These are the activations of a small neural network, seen along a few directions. Each row is one input.
Each table varies a few parts of the input and shows all the possible inputs, shuffled.
A made-up example of a description, with smaller parts first: one of 5 places around a ring, together with either a single point or one of 9 places around a ring or (one of 3 separate values, together with one of 6 places along a line).
Shared parts are said once, and a part with two or three values counts as separate values.
(in the rows, 128 means zero)

Other details of the inputs vary at random and push rows far along two fixed directions, the same in every table; ignore that.
To show where, the next rows are all for the same input, with only those details redrawn:
[121 122 102 155 127 147 147  96 123 151 148 122 145 130]
[ 94 117 135 141 110 121 141 128 126 172 160 107 114 117]
[133 161  88 129 172  90 116 132 106 113  78 160 156 155]
[ 83 120 147 128 109 101 132 146 124 172 157 106 101 116]
[ 79 124 154 125 110  90 131 154 125 172 153 104  97 114]
[ 98 117 131 147 110 129 143 118 124 171 161 110 118 118]
[119 122 102 153 128 144 147  99 123 151 145 124 145 130]
[ 85 123 149 129 109  95 133 148 124 173 153 108 100 116]

Table:
x1: [104 100 170 109 119 133 130 118 120 154 180 132 107 101]
x2: [108  99 134 133  78 140 147 161 136 151 141  98 126 112]
x3: [163 178 138  87 215  77  88 167  98  61  52 187 142 169]
x4: [104 150 146 138 105 160 151 130 132 151 150  90 110 110]
x5: [ 97  98 191 105 108 104 113 160 144 149 168 127  99  98]
x6: [162 190 148  69 231  61  80 199 105  47  27 186 137 171]
x7: [180 139  50 182 149 217 178  65 116  97 127 141 186 163]
x8: [114 106 191 107  99 113 114 161 156 151 164 123 107 100]
x9: [ 89 148 168 109 109 120 141 198 131 146 143  84  83 117]
x10: [182 104  45 175 125 182 123  51 138  97 108 137 179 148]
x11: [194 101  34 172 133 200 149  56 133  88 118 139 199 165]
x12: [ 96 108 136 137  93 124 136 136 129 164 142 100 129 104]
x13: [192 130  48 180 132 213 153  31 139  99 123 139 158 141]
x14: [ 85 155 180 104  91 106 117 157 144 158 137  86  66  91]
x15: [100 118 206 102 115 145 141 143 140 152 164 104  86 113]
x16: [132 114 116 150  86 147 116  91 140 143 130 101 144 112]
x17: [134 192 164  61 212  39  74 195  95  67  34 189 123 167]
x18: [121 120 100 157 125 150 149  92 124 153 152 123 145 130]
x19: [166 179 136  84 215  93  92 166 111  63  47 173 142 168]
x20: [139 134 164 111 165 129 121 146 109  99 127 153 119 134]
x21: [155  94  97 149  86 166 135 111 140 119 136 104 148 139]
x22: [ 87 113 144 125 111 103 144 171 124 159 156 111  93 124]
x23: [101 115 136 138 101 115 134  99 138 157 160 107 104 110]
x24: [199 130  43 172 146 217 167  50 129  83 121 144 175 166]
x25: [ 89 112 157 122  85  90 106 141 142 164 139  94 103 101]
x26: [103 139 167 110  88 109 117 165 150 146 137  86  49  97]
x27: [108 139 147 134  96 137 137 104 138 153 152 101 100 105]
x28: [ 99 142 150 138 103 136 150 134 126 160 155  98 104 112]
x29: [154 123 142 114 144 132 117 137 145 106 124 163 156 124]
x30: [148 147  97 129 133 111 115 133 117 114  70 134 173 137]
x31: [154 107 123 130 150 154 133  90 114 120 159 150 145 124]
x32: [173 112  38 170 141 196 163  77 122 100 110 147 206 150]
x33: [196 135  50 164 140 226 168  60 137  85 121 129 172 157]
x34: [114  98 128 141  95 119 127 111 146 149 155 107  85 115]
x35: [151 160 129  78 211  57  81 177  87  64  68 201 144 145]
x36: [146  97 105 156  78 158 115  96 145 127 129 102 135 125]
x37: [111 100 141 121 101  98 135 153 135 148 157 105  79 128]
x38: [133 186 145  51 205   8  55 211 108  66  20 211 144 155]
x39: [115  90 169 125 114 144 133 135 144 138 179 137 126  97]
x40: [134 136 160  96 137 100 105 149 141 121 108 160 142 124]
- What do these inputs look like to the network? => one of 5 places along a line, together with either one of 3 separate values or one of 5 places around a ring
- Changing only the place on the line of 5 turns x30 into x28. The same change can be made to x36. Which row results? => x13
- Changing only the place on the line of 5 turns x22 into x2. The same change can be made to x37. Which row results? => x21
- Start at x19 and move only the place on the line of 5, one step at a time. The first step leads to x3. Which rows follow, in order? => x31, x5, x8
- Which other rows does x1 become when the choice among 3 separate values takes its other values? List them by row number. => x31, x35
- Which other rows does x26 become when the place on the ring of 5 takes its other values? List them by row number. => x4, x9, x14, x33

Table:
x41: [121 162 122 111 133  53  88 189 121 111  69 125 122 137]
x42: [122 110 135 143 103 175 152  97 135 144 166 107 120 112]
x43: [ 71 127 184  95  96  59 111 202 126 163 129  92  61 109]
x44: [144 145 125 117 170 130 122 126 110 102 110 156 152 137]
x45: [116 123 136 129 102 122 129 136 138 147 131  93 109 126]
x46: [157 144 115 117 143 136 117 122 135  99 105 147 138 143]
x47: [141 128 106 139 126 166 139  96 138 113 128 123 143 128]
x48: [138 145 106 126 147 127 123 125 120 107  97 137 136 142]
x49: [142 139 119 128 129 140 129 115 139 113 119 125 132 134]
x50: [138 146 111 129 161 123 125 120 115 116 117 146 142 149]
x51: [ 91 113 164 125 100 124 137 144 128 159 164  98  88 108]
x52: [142 154 100 125 147 101 111 147 125 107  78 130 135 145]
x53: [155 155 125 116 162 120 120 127 116 100 100 158 145 143]
x54: [135 127 145 128 137 150 141 112 125 133 154 133 135 123]
x55: [129  84 146 139  99 176 150 107 138 141 178 113 126 112]
x56: [116 143 112 125 128  86 113 155 124 127 101 139 129 130]
x57: [145  76 124 154  98 198 156  86 146 134 189 107 131 113]
x58: [153 106 122 132 125 150 130 115 138 106 141 135 134 134]
x59: [143 143 107 138 134 137 130 120 138 114 107 125 132 133]
x60: [133 112 137 137 142 163 140 109 137 135 149 141 155 125]
x61: [137 136 106 133 130 122 127 123 123 124 102 125 136 146]
x62: [139  84 134 153  98 194 156  95 143 144 183 114 132 113]
x63: [139 123 136 137 127 163 142 111 129 133 150 128 131 118]
x64: [111 122 137 126 103 118 129 144 134 148 131  93 105 119]
x65: [154 153 117 118 158 126 116 135 123  99  93 154 142 138]
x66: [121 144 102 116 149  83 118 141 118 123  99 151 143 132]
x67: [145 130 130 126 127 153 133 113 131 119 133 135 133 130]
x68: [ 99 134 149 116  94  77 105 177 131 149 119  96 100 121]
x69: [143 146 107 139 153 130 128 121 118 108 105 143 139 143]
x70: [133 143  98 133 157 114 125 125 120 119 107 151 144 145]
x71: [148  81 125 156  96 194 154  90 149 136 186 110 127 113]
x72: [124 112 139 149 108 170 154 103 133 147 171 110 119 112]
x73: [140 142 119 132 160 135 130 120 116 114 124 146 142 135]
x74: [142 116 115 122 147 104  93 107 123 113 104 161 156 127]
x75: [151 118 110 137 123 178 139  92 139 113 142 128 142 125]
x76: [132 122 128 138 139 156 144 104 117 132 152 130 138 125]
x77: [ 92 116 152 120 103 105 130 153 125 158 143 103  94 116]
x78: [ 96 116 146 127 109 114 137 136 131 164 162 110 103 120]
x79: [ 59 133 189  83  85  24  95 227 124 167 120  93  59 104]
x80: [150 152 118 108 157 125 116 134 119  97  93 155 143 138]
x81: [121 111 146 145 103 166 153 101 133 151 174 108 116 115]
x82: [138 108 136 138 128 162 142 114 136 129 148 136 145 125]
x83: [ 88 128 152 114  94  74 118 170 130 159 134 113  95 114]
x84: [142 102 127 151  96 199 154  87 151 143 178 106 126 109]
x85: [146 151 114 123 149 127 122 124 122 102  97 147 139 144]
x86: [128 108 147 134 131 161 146 106 137 139 161 135 149 125]
x87: [122 142 106 130 122  95 110 152 122 123  95 128 134 134]
x88: [127 124 117 139 142 147 141 107 117 130 144 128 137 131]
x89: [148 135 107 144 130 162 137 103 142 114 122 127 141 130]
x90: [128 101 143 146 103 192 158  89 133 149 184 113 127 107]
x91: [ 90 112 168 132 106 125 139 143 130 169 180 100  88 107]
x92: [123 143 118 117 118  83 105 163 120 124  91 114 129 132]
x93: [ 89  89 191 122 101 149 144 135 140 171 192 106 109 101]
x94: [146 120 113 129 149 104  95 110 127 114 101 163 155 129]
x95: [116 106 143 144 105 172 154 100 130 148 175 106 118 110]
x96: [100 120 142 132 107 113 133 145 130 154 143 109  99 121]
x97: [143 127 130 117 154 130 124 131 121 104 109 154 153 139]
x98: [158 131 121 116 152 121 118 135 123  91 101 159 147 147]
x99: [145 148 100 136 150 132 126 120 124 105  96 139 141 144]
x100: [146 152 105 126 149 120 121 125 121 106  90 142 137 150]
x101: [143 135 100 137 132 153 135 104 135 116 115 122 141 134]
x102: [150 154 109 127 155 127 120 129 123  97  91 150 142 142]
x103: [135 134 117 138 134 140 137 110 123 124 129 128 132 138]
x104: [149 124 115 123 149  97  94 106 124 109  97 165 158 135]
x105: [141 144 113 129 131 130 128 120 137 117 107 123 129 137]
x106: [130 133 109 134 134 123 131 119 124 128 116 132 134 146]
x107: [112 123 134 135 106 120 133 141 133 148 133 104 106 124]
x108: [116 128 151 122 131 128 135 127 121 139 152 124 117 124]
x109: [113 129 118 126 139 114 129 132 118 136 129 132 128 132]
x110: [108 138 120 117 130  82 119 149 124 141 118 140 125 127]
x111: [145 142 128 128 163 138 129 124 118 113 121 151 148 132]
x112: [ 53 127 191  85  87  26 102 220 128 172 129  99  60  98]
x113: [ 94 148 149  96 112  45  92 199 120 139  93 119  98 129]
x114: [132 148  88 128 154  94 120 133 122 116  96 157 153 137]
x115: [148 131 131 117 152 126 125 129 125 102 113 157 152 144]
- Changing only one part turns x53 into x63. The same change can be made to x115. Which row results? => x82
- Changing only one part turns x106 into x77. The same change can be made to x100. Which row results? => x48
- What do these inputs look like to the network? => one of 3 separate values, together with either a single point or (one of 4 places along a line, together with one of 6 places along a line)
- Which other rows does x76 become when the place on the line of 4 takes its other values? List them by row number. => x42, x47, x95
- Which other rows does x102 become when the choice among 3 separate values takes its other values? List them by row number. => x42, x85
- Start at x44 and move only the place on the line of 4, one step at a time. The first step leads to x90. Which rows follow, in order? => x80, x75
- Which other rows does x62 become when the place on the line of 6 takes its other values? List them by row number. => x65, x87, x99, x102, x107
- Which other rows does x93 become when the choice among 3 separate values takes its other values? List them by row number. => x60, x86
